These are the activations of a small network on made-up records, seen along a few directions, one row for each record.
After each row come some of the record's fields: NUNAS, FULOM, NAPEG, SIZ.
A field that a record lacks is written absent.
The largest differences between rows may come from other fields.
In the rows, 500 means zero.
Random noise pushes rows far along 4 fixed directions. That doesn't count. These rows show it; they differ only by the noise:
[477, 538, 336, 470, 520, 631, 476, 302, 689, 572, 492, 524, 552, 364, 578, 596, 437, 745, 475, 430]
[319, 141, 342, 612, 647, 563, 476, 646, 660, 521, 389, 467, 565, 750, 610, 377, 467, 708, 466, 827]
[387, 325, 512, 716, 707, 667, 440, 695, 744, 599, 407, 464, 634, 495, 600, 500, 539, 750, 408, 728]
[497, 498, 353, 630, 644, 727, 443, 512, 785, 529, 390, 476, 572, 364, 580, 627, 458, 873, 447, 602]
[335, 336, 323, 316, 484, 420, 485, 297, 542, 535, 541, 494, 540, 687, 614, 410, 493, 520, 538, 533]
[307, 368, 540, 393, 521, 424, 471, 374, 541, 654, 602, 505, 622, 586, 616, 404, 584, 428, 479, 480]

[610, 521, 302, 611, 363, 549, 610, 508, 488, 473, 492, 583, 410, 508, 426, 470, 260, 637, 462, 448] : NUNAS is absent, FULOM is nadu, NAPEG is poze, SIZ is nafak
[557, 520, 576, 752, 608, 557, 525, 771, 564, 526, 460, 498, 583, 476, 462, 499, 470, 578, 378, 622] : NUNAS is absent, FULOM is nadu, NAPEG is poze, SIZ is nafak
[612, 757, 440, 328, 279, 400, 505, 336, 378, 333, 388, 447, 427, 428, 315, 682, 312, 456, 722, 397] : NUNAS is absent, FULOM is tiz, NAPEG is poze, SIZ is som
[368, 427, 658, 421, 557, 376, 371, 470, 493, 527, 491, 482, 482, 632, 542, 457, 618, 420, 541, 584] : NUNAS is rogi, FULOM is tiz, NAPEG is poze, SIZ is som
[542, 497, 435, 682, 675, 647, 486, 772, 566, 453, 476, 404, 538, 531, 511, 586, 642, 636, 450, 693] : NUNAS is absent, FULOM is subiv, NAPEG is poze, SIZ is godal
[412, 339, 694, 609, 373, 521, 595, 364, 411, 704, 542, 753, 425, 394, 463, 468, 370, 408, 472, 425] : NUNAS is absent, FULOM is subiv, NAPEG is poze, SIZ is som
[658, 740, 311, 395, 515, 486, 456, 487, 460, 418, 638, 443, 529, 314, 550, 630, 662, 475, 516, 430] : NUNAS is absent, FULOM is zolo, NAPEG is poze, SIZ is godal
[311, 266, 677, 719, 469, 516, 546, 618, 532, 764, 566, 594, 621, 499, 451, 401, 448, 474, 383, 411] : NUNAS is rusuz, FULOM is tiz, NAPEG is poze, SIZ is som
[476, 378, 385, 516, 475, 455, 579, 467, 476, 494, 500, 405, 514, 561, 469, 481, 388, 588, 513, 472] : NUNAS is absent, FULOM is tiz, NAPEG is poze, SIZ is som
[614, 745, 377, 238, 448, 338, 433, 446, 355, 206, 650, 353, 466, 607, 515, 595, 689, 332, 625, 496] : NUNAS is absent, FULOM is nadu, NAPEG is poze, SIZ is godal
[426, 628, 637, 477, 556, 405, 397, 624, 486, 480, 472, 316, 659, 518, 522, 555, 605, 375, 546, 598] : NUNAS is absent, FULOM is zolo, NAPEG is poze, SIZ is nafak
[566, 646, 567, 441, 522, 594, 469, 569, 521, 461, 489, 460, 466, 361, 539, 575, 681, 461, 523, 541] : NUNAS is absent, FULOM is zolo, NAPEG is tene, SIZ is nafak
[444, 637, 492, 306, 644, 296, 370, 514, 526, 261, 417, 237, 454, 763, 537, 534, 653, 459, 688, 644] : NUNAS is absent, FULOM is tiz, NAPEG is poze, SIZ is som
[587, 585, 400, 364, 543, 448, 493, 551, 445, 403, 673, 542, 491, 506, 546, 480, 718, 399, 551, 466] : NUNAS is rogi, FULOM is nadu, NAPEG is poze, SIZ is godal
[626, 647, 324, 441, 595, 464, 446, 715, 482, 138, 447, 283, 473, 578, 471, 597, 741, 487, 652, 726] : NUNAS is absent, FULOM is subiv, NAPEG is tene, SIZ is godal
[475, 440, 423, 381, 419, 503, 566, 358, 466, 616, 738, 565, 452, 529, 544, 378, 492, 436, 452, 399] : NUNAS is absent, FULOM is novop, NAPEG is poze, SIZ is nafak
[538, 348, 373, 491, 393, 432, 521, 378, 408, 518, 477, 563, 371, 509, 442, 397, 365, 468, 486, 481] : NUNAS is absent, FULOM is tiz, NAPEG is tene, SIZ is som
[490, 420, 382, 714, 365, 621, 711, 438, 464, 729, 430, 566, 566, 395, 404, 428, 179, 693, 373, 362] : NUNAS is absent, FULOM is zolo, NAPEG is poze, SIZ is nafak
[635, 571, 286, 519, 441, 634, 607, 366, 478, 492, 478, 607, 441, 334, 471, 527, 377, 648, 452, 393] : NUNAS is absent, FULOM is zolo, NAPEG is tene, SIZ is godal
[416, 390, 465, 207, 440, 215, 536, 491, 268, 424, 625, 470, 552, 838, 497, 275, 621, 149, 603, 478] : NUNAS is rogi, FULOM is nadu, NAPEG is tene, SIZ is godal
[429, 595, 749, 484, 705, 552, 375, 571, 640, 510, 432, 344, 667, 476, 639, 610, 630, 547, 460, 468] : NUNAS is rogi, FULOM is novop, NAPEG is poze, SIZ is nafak
[441, 704, 917, 494, 577, 434, 332, 555, 497, 511, 420, 403, 603, 440, 558, 556, 722, 338, 592, 536] : NUNAS is rogi, FULOM is subiv, NAPEG is poze, SIZ is nafak
[526, 371, 285, 469, 548, 528, 546, 441, 502, 422, 452, 505, 470, 637, 525, 469, 447, 535, 439, 605] : NUNAS is absent, FULOM is nadu, NAPEG is tene, SIZ is godal
[382, 396, 614, 493, 597, 386, 400, 751, 426, 423, 483, 403, 449, 706, 477, 465, 588, 368, 601, 756] : NUNAS is absent, FULOM is tiz, NAPEG is poze, SIZ is som
[560, 449, 380, 443, 382, 448, 526, 441, 313, 474, 583, 584, 459, 493, 512, 434, 434, 394, 518, 506] : NUNAS is absent, FULOM is zolo, NAPEG is poze, SIZ is godal
[496, 388, 504, 706, 536, 527, 499, 696, 501, 371, 205, 510, 380, 597, 383, 553, 315, 616, 578, 761] : NUNAS is absent, FULOM is tiz, NAPEG is poze, SIZ is som
[345, 358, 407, 182, 282, 331, 465, 135, 391, 502, 453, 576, 391, 692, 565, 427, 349, 395, 567, 351] : NUNAS is rusuz, FULOM is novop, NAPEG is poze, SIZ is som
[469, 380, 595, 541, 399, 506, 500, 428, 496, 621, 541, 603, 434, 473, 574, 375, 413, 478, 419, 465] : NUNAS is absent, FULOM is novop, NAPEG is poze, SIZ is nafak
[683, 578, 280, 837, 429, 743, 590, 633, 588, 548, 350, 530, 436, 222, 299, 662, 204, 907, 428, 462] : NUNAS is absent, FULOM is tiz, NAPEG is poze, SIZ is som
[494, 302, 438, 521, 428, 602, 548, 395, 462, 547, 441, 621, 325, 548, 537, 373, 343, 525, 561, 613] : NUNAS is absent, FULOM is zolo, NAPEG is tene, SIZ is nafak
[536, 409, 334, 488, 678, 554, 393, 592, 559, 369, 496, 469, 462, 551, 657, 418, 651, 586, 504, 640] : NUNAS is rogi, FULOM is zolo, NAPEG is tene, SIZ is godal
[586, 506, 230, 487, 449, 624, 502, 541, 607, 293, 384, 489, 413, 478, 444, 595, 391, 672, 549, 687] : NUNAS is absent, FULOM is subiv, NAPEG is tene, SIZ is nafak
[631, 899, 613, 301, 619, 483, 297, 585, 572, 248, 442, 365, 527, 378, 543, 726, 712, 497, 672, 618] : NUNAS is rogi, FULOM is zolo, NAPEG is poze, SIZ is nafak
[555, 515, 802, 629, 616, 475, 420, 769, 499, 498, 535, 464, 648, 506, 508, 474, 668, 382, 481, 616] : NUNAS is rogi, FULOM is nadu, NAPEG is poze, SIZ is godal
[463, 727, 816, 320, 682, 349, 363, 592, 484, 384, 530, 361, 562, 496, 629, 560, 873, 285, 589, 622] : NUNAS is absent, FULOM is zolo, NAPEG is poze, SIZ is nafak
[454, 446, 483, 260, 558, 507, 435, 270, 550, 539, 506, 536, 436, 570, 646, 525, 604, 540, 477, 436] : NUNAS is rogi, FULOM is novop, NAPEG is poze, SIZ is som
[573, 503, 393, 460, 327, 522, 589, 299, 454, 512, 497, 622, 403, 402, 453, 409, 311, 564, 483, 461] : NUNAS is absent, FULOM is zolo, NAPEG is tene, SIZ is nafak
[405, 609, 712, 408, 598, 277, 380, 668, 462, 449, 557, 309, 627, 588, 476, 477, 787, 227, 496, 541] : NUNAS is absent, FULOM is tiz, NAPEG is tene, SIZ is som
[446, 780, 686, 289, 739, 368, 306, 471, 658, 405, 489, 247, 653, 532, 598, 697, 890, 436, 575, 508] : NUNAS is rusuz, FULOM is tiz, NAPEG is poze, SIZ is som
[410, 612, 677, 477, 601, 472, 343, 497, 502, 411, 347, 451, 490, 497, 466, 601, 579, 447, 617, 563] : NUNAS is rogi, FULOM is subiv, NAPEG is tene, SIZ is som
[445, 580, 594, 145, 355, 343, 462, 201, 320, 481, 569, 546, 408, 535, 516, 454, 569, 250, 639, 263] : NUNAS is rogi, FULOM is novop, NAPEG is tene, SIZ is som
[530, 528, 422, 512, 489, 473, 507, 519, 402, 538, 636, 530, 496, 492, 528, 490, 533, 436, 421, 412] : NUNAS is absent, FULOM is nadu, NAPEG is poze, SIZ is godal
[389, 460, 904, 474, 625, 468, 426, 542, 511, 688, 617, 610, 563, 378, 621, 412, 725, 243, 419, 425] : NUNAS is rogi, FULOM is novop, NAPEG is tene, SIZ is nafak

Which values does each new row have?
[544, 742, 659, 351, 420, 372, 386, 439, 404, 306, 353, 484, 339, 444, 372, 645, 458, 307, 713, 556] : NUNAS is absent, FULOM is tiz, NAPEG is tene, SIZ is som
[606, 572, 152, 413, 363, 558, 613, 174, 534, 419, 535, 595, 452, 462, 496, 580, 286, 743, 474, 231] : NUNAS is rogi, FULOM is nadu, NAPEG is poze, SIZ is godal
[476, 669, 666, 281, 510, 423, 385, 336, 432, 454, 533, 499, 396, 512, 600, 481, 737, 283, 621, 542] : NUNAS is absent, FULOM is zolo, NAPEG is tene, SIZ is nafak
[458, 239, 682, 699, 635, 579, 485, 694, 534, 614, 444, 597, 468, 449, 522, 355, 537, 567, 411, 613] : NUNAS is rogi, FULOM is tiz, NAPEG is tene, SIZ is som
[587, 692, 707, 524, 376, 474, 540, 442, 446, 560, 563, 502, 497, 225, 444, 605, 526, 413, 505, 285] : NUNAS is absent, FULOM is tiz, NAPEG is poze, SIZ is som
[557, 411, 306, 670, 578, 746, 539, 664, 662, 372, 370, 591, 313, 451, 534, 539, 370, 825, 495, 804] : NUNAS is absent, FULOM is zolo, NAPEG is poze, SIZ is nafak
[522, 291, 427, 542, 518, 589, 487, 485, 534, 502, 402, 550, 432, 514, 459, 424, 322, 629, 539, 552] : NUNAS is rogi, FULOM is tiz, NAPEG is tene, SIZ is som
[524, 544, 703, 512, 563, 534, 443, 580, 456, 534, 516, 583, 481, 452, 502, 471, 628, 334, 540, 512] : NUNAS is rogi, FULOM is nadu, NAPEG is tene, SIZ is godal
[511, 504, 524, 600, 361, 530, 568, 349, 527, 691, 488, 629, 546, 444, 471, 481, 344, 547, 430, 313] : NUNAS is rusuz, FULOM is nadu, NAPEG is poze, SIZ is nafak
[614, 756, 701, 618, 385, 613, 542, 473, 482, 659, 625, 614, 506, 81, 452, 520, 576, 445, 405, 308] : NUNAS is absent, FULOM is zolo, NAPEG is tene, SIZ is nafak
[381, 427, 522, 372, 445, 256, 426, 640, 392, 290, 400, 333, 458, 813, 466, 435, 569, 358, 611, 716] : NUNAS is absent, FULOM is tiz, NAPEG is poze, SIZ is som
[764, 926, 272, 435, 473, 531, 536, 509, 560, 264, 569, 379, 520, 376, 399, 690, 557, 642, 530, 373] : NUNAS is absent, FULOM is nadu, NAPEG is poze, SIZ is godal
[641, 741, 272, 446, 358, 587, 534, 376, 437, 483, 471, 519, 446, 332, 376, 580, 398, 577, 521, 385] : NUNAS is absent, FULOM is zolo, NAPEG is tene, SIZ is nafak
[416, 497, 527, 265, 539, 407, 348, 419, 470, 450, 420, 411, 430, 640, 552, 535, 602, 312, 557, 567] : NUNAS is absent, FULOM is novop, NAPEG is tene, SIZ is som
[480, 426, 336, 474, 496, 513, 566, 489, 494, 579, 639, 572, 532, 568, 550, 434, 500, 529, 438, 358] : NUNAS is rogi, FULOM is nadu, NAPEG is poze, SIZ is godal
[558, 569, 322, 320, 511, 386, 490, 449, 389, 403, 575, 435, 532, 512, 549, 462, 686, 350, 548, 501] : NUNAS is absent, FULOM is zolo, NAPEG is tene, SIZ is godal
[460, 636, 570, 402, 671, 342, 322, 609, 593, 264, 337, 310, 512, 640, 547, 652, 719, 460, 675, 666] : NUNAS is rusuz, FULOM is tiz, NAPEG is poze, SIZ is som
[569, 558, 545, 679, 623, 657, 472, 546, 587, 562, 527, 518, 562, 280, 504, 522, 543, 620, 465, 406] : NUNAS is rogi, FULOM is subiv, NAPEG is tene, SIZ is godal
[767, 671, 271, 466, 670, 568, 346, 709, 582, 146, 444, 401, 396, 499, 571, 697, 653, 608, 563, 825] : NUNAS is absent, FULOM is nadu, NAPEG is poze, SIZ is godal
[358, 270, 464, 477, 538, 493, 440, 522, 556, 511, 405, 482, 420, 628, 592, 411, 482, 524, 426, 592] : NUNAS is absent, FULOM is novop, NAPEG is tene, SIZ is som
[472, 379, 524, 466, 400, 491, 489, 426, 405, 579, 494, 623, 412, 472, 500, 475, 362, 480, 425, 444] : NUNAS is absent, FULOM is novop, NAPEG is poze, SIZ is som
